Each row below holds a small network's activations on one input, seen along a few directions.
Each table varies a few parts of the input and shows all the possible inputs, shuffled.
Descriptions start from the smaller parts, as in this example, which fits no table here: values(3) and (point or ring(11) or (ring(5) and line(6))).
Shared parts are said once, and a part with two or three values counts as separate values.

Table:
r1: [-15  31 -43 -18 -12  57  25  -8 -42 -40  90 -10  18 -49   2   3 -97  17]
r2: [  5   0 -24   5 -20 -41  -3  43  21  18 -22  -6   4  -8  14 -13  28 -11]
r3: [  0 -24 -39 -19  90  60 -40 -69   2 -23  -7  24  12  15   3  19 -18 -59]
r4: [  2 -12  52 -55 -17  66 -11 -68  45  15  10  29 -21  36 -14 -15  62 -21]
r5: [ 24 -24 -12  -1 -15  -4  45  74  49  18 -10 -36  12   2  17   3  23  35]
r6: [-16  42  48  24  -6 -33 -44  16 -58   2 -27  -2   9  27 -24 -18   1  -3]
r7: [  3 -35 -25  10 -28 -44  40  40  12   2 -22 -21 -21  -1  30 -12  15  -3]
r8: [-20  36  33  20  27 -44 -14  -7 -26  33 -49  21 -15   4 -33   4  11   1]
r9: [ 22 -15 -40 -35  95  79 -41 -62  10 -24  -1   7  30  42  -7  -3   3 -15]
r10: [-19 -13  33  28 -21 -42  13  28 -41  -7  19 -41   3 -11  39  33  -9  36]
r11: [  5  13 -71 -59  22  77  37 -11  33 -33  43 -45 -18 -42  -9 -17 -35  20]
r12: [ -2  45  23 -15  55 -15 -14   9   7  45 -60 -14 -19  34 -15 -14  50  28]
r13: [-20 -13  -7   7  56  61 -62 -65 -49 -23  41  12  51  27 -13  23 -52 -39]
r14: [-16   2  88  -6 -48  45 -29 -81 -29  15  51  51  11  12   0  -8   6 -26]
r15: [  6   4 -75 -54   1  52  29  -1  18 -27  53  -1 -10 -56  -3 -21 -69 -16]
r16: [-13  40  13   5  40 -33 -18   7  -4  37 -66  16 -26  13  -1  -8  30  -6]
r17: [-10  -8  15  43 -43 -14  33  68 -31 -15  10  -7  24 -20  35  35 -22  38]
r18: [ 23  13  -1   3  13 -18 -23  16  28   8 -40 -39 -38  41 -15 -23  42  24]
r19: [  2   4  -6  17 -29 -61   6   9   4   9 -16 -12   5 -18  -1  23   9  12]
r20: [  5 -15  56 -30 -18  44 -10 -72  22  16  15  63 -30   8   6 -11  44 -58]
r21: [ 29   9 -13   8   5 -17   5  43  17  20 -15 -32   7   9   5 -26  59  19]
r22: [ 12  11  17  25  -9 -57 -24  -5   4   3 -25  -6 -29  12 -22   7  -5   4]
r23: [ -4  31  34  49 -14 -28 -42  20 -44  -2  -9 -11  -4  18  -2  -6  -9  12]
r24: [  5 -17 -16  -2  -7 -16  42  49  39  -6 -21 -45   5  15  26 -22  35  33]
r25: [ -5 -13  76 -14 -30  32   0 -94   5   8  27  68 -14  -3 -17   3  24 -43]
r26: [-19  -4   3  14  12 -34 -29  34  30  17 -36  10 -34   5 -11 -14  32  -1]
r27: [  5   7 -59 -46 -12  34  37 -17   0 -33  75   8   6 -58 -25   1 -95   2]
r28: [ -1 -19 -10  21 -43 -39  55  53  22 -12  -9   9  24 -27  18  36 -23  33]
r29: [  9 -25 -29  -3  67  47 -37 -78 -22 -27  17  42  39  13 -29  17 -44 -44]
r30: [ 10 -35 -26  14 -33 -29  50  62  30  12 -23  -9 -11 -17  28  16   4   7]
r31: [ 11 -22  -3  33 -29 -51  49  34 -17 -10   1   3   8 -15  17  -1  -4  14]
r32: [-19   7   7  28 -48 -33 -25  35 -37   3   6 -25  21  -5   1   9   3  13]
- Describe the family of inputs behind these rows. => line(4) and (values(3) or line(5))
- Change only the line(4) part in r10. List by row number the other rows that result. => r7, r24, r31

Table:
r33: [ -4   3  18  17  -9 -24 -14  -1 -11   7 -18  10   1  15  -3  -3  11   4]
r34: [  2  -4 -19   8   9  -1  20  33   3  -5   3 -23   5 -11  11   3  -9  14]
r35: [  2 -11   3  12 -18 -13  13  18   2   3   7  -4   5 -10   7   7  -5   9]
r36: [ -7  -2   1  21 -20 -21   5  15 -20  -5   5  -8   4  -7   9   7 -16   8]
r37: [ -8   2  23  14  -5 -22 -21  -2 -11   9 -22   2   0  18  -2   3  24   2]
r38: [  5   3  -8   5 -11  -8   9  24   4   4   6 -16   1 -10   7  -3  -1   8]
r39: [  2  -2  -8  10  -7  -2  13  26   2  -4  10 -18   3 -13  12  -1  -2  17]
r40: [  1  -1 -29 -50  46  85 -22 -74   5 -27  34  19  10   1 -22   2 -37 -44]
r41: [  4   6  -2   0  -6 -13   6  15   8   8  -9  -2 -15  -1   3 -11  11   3]
r42: [  6  -2  -4   2  16  -5   4  16   9   5 -25  -1  -2   8  -2 -10  17   6]
r43: [-11   3  -7 -38  21  67 -37 -93 -25 -19  46  40  13  12 -24   8 -38 -40]
r44: [  4  -7   9   3   2  -8 -11   9  13  11 -18  -6  -6  18   1  -9  28   9]
r45: [ -3   1  14   4 -12 -17   8  11   9   7  -7   5  -9  -3   3   1   7   0]
r46: [  0  -6   2  16 -13 -10  18  17  -4   0   7  -8   4 -13  18  11  -4  11]
r47: [  4  -1 -11   1  12  -8  10  21   9   3 -14  -5 -10  -3  -3  -6   8   6]
r48: [ -5  10   8  14 -16 -26  -1   6 -15   3  -2  -4  -2  -6   2   7  -8  10]
r49: [-12  11  19  12 -12 -19  -5   8 -10   5  -8   0  -7   1  -5   3   3   3]
r50: [ -1   4  23   8  -5 -13   0   5   8   6 -16   8   1   5   2  -2  22   1]
r51: [  3  -8  18   8  -6 -21  -5   0   8  11 -20   4  -4  17   5   0  26  -2]
r52: [  6  -1 -17  -2   6 -10  18  23   5  -2  -8 -12  -4 -11   0  -2  -5  13]
r53: [-10  -5  -6 -42  23  78 -25 -89   1 -24  41  35  14  -3 -19   7 -32 -44]
r54: [  0  -3   9   3 -16 -14  16  12   5   4   0  -2  -3 -10   6   6  -4  12]
r55: [  5  -8  -2   0  16  -6   2  13  10   6 -27 -10  -5  18  -1  -6  25   3]
r56: [  8   9  -7   2  -8 -17  10  14   5   5   0 -11  -7  -9   7  -4   2  11]
r57: [  6   0 -20 -49  30  76 -27 -84  -5 -18  48  29   7   7 -18  -5 -29 -40]
r58: [ -7   6   6  15 -21 -16   4  14 -21   2   1  -8   3  -8   3   8  -9   4]
r59: [  5  -4 -18   6   7  -4  13  31   5  -1   1 -18   6 -12   2   2  -4  11]
r60: [  4   4   7   3  -3  -9   0  11  12   6 -15   0  -4  10   0 -15  20   3]
- The inputs of r46 and r39 match in every part but one. If r45 is changed in the same way as r46 into r39, which row does it become? => r41
- Describe the family of inputs behind these rows. => line(4) and (point or line(6))
- List by row number the other rows that have the line(4) part in common with r52. => r34, r40, r42, r47, r55, r59
- Change only the line(4) part in r43. List by row number the other rows that result. => r40, r53, r57
- Start at r36 and move only the line(6) part, one step at a time. The first step leads to r58. Which rows follow, in order? => r48, r49, r33, r37

Table:
r61: [-23   0  -5  25 -43  -1  34   9 -40 -36  27 -22  17 -38  12  30 -40  18]
r62: [ 10  -2   2  11  40 -58  13  47  14   9 -58 -11 -27  34  17 -26  40   2]
r63: [  2  11  24  17   1 -60 -23  43  16  26 -51  -3  -9  28   8 -23  18  22]
r64: [ 16  23 -25 -38  50  45 -39 -54  29  -6  -4   7  18   2 -17  -5   1 -36]
r65: [-11   3 -30   6 -25  13  25  43 -27  -8  43 -21  -9 -32  10  -3 -46  14]
r66: [-20 -11  18  26 -70 -10  16   8 -31 -12  49   7  19 -49  -1  37 -47   6]
r67: [ 26 -21 -67 -12  23  23  54  57  26  -8  25 -30  13 -41  15   1 -32  -4]
r68: [ 19 -13 -49  -3  25  -8  32  35   5 -13  26 -32  14 -33   8  16 -54  17]
r69: [ 33   3 -11 -14  31 -23  30  63  46  26 -37 -11 -28  16  -2 -47  61   4]
r70: [-20   3  29   5  16  41 -32 -74 -24 -14  15  42  13  13  -6  15   2 -23]
r71: [-29  -3  53 -20 -29  28 -37 -87 -31 -11  22  39  -1  23 -16  13 -12 -32]
r72: [  1   3 -22  -4  14  62 -44 -57  -9  -9  11  24  20  14 -36  -2  24 -12]
r73: [ -8  10  52  22 -26 -64  -8   5 -11  20 -44 -17 -11  34  10   2  29  37]
r74: [ 24  -5 -42 -52  50  75  -8 -43  49   7  14  17 -18   7  -7 -22  23 -29]
r75: [-21  -1  72  32 -58 -62 -12   5 -12  30 -37  12 -10  23   5  14  32  16]
- The inputs of r74 and r69 match in every part but one. If r70 is changed in the same way as r74 into r69, which row does it become? => r73
- Describe the family of inputs behind these rows. => values(3) and line(5)
- Change only the line(5) part in r61. List by row number the other rows that result. => r65, r66, r67, r68
- Change only the values(3) part in r68. List by row number the other rows that result. => r62, r64
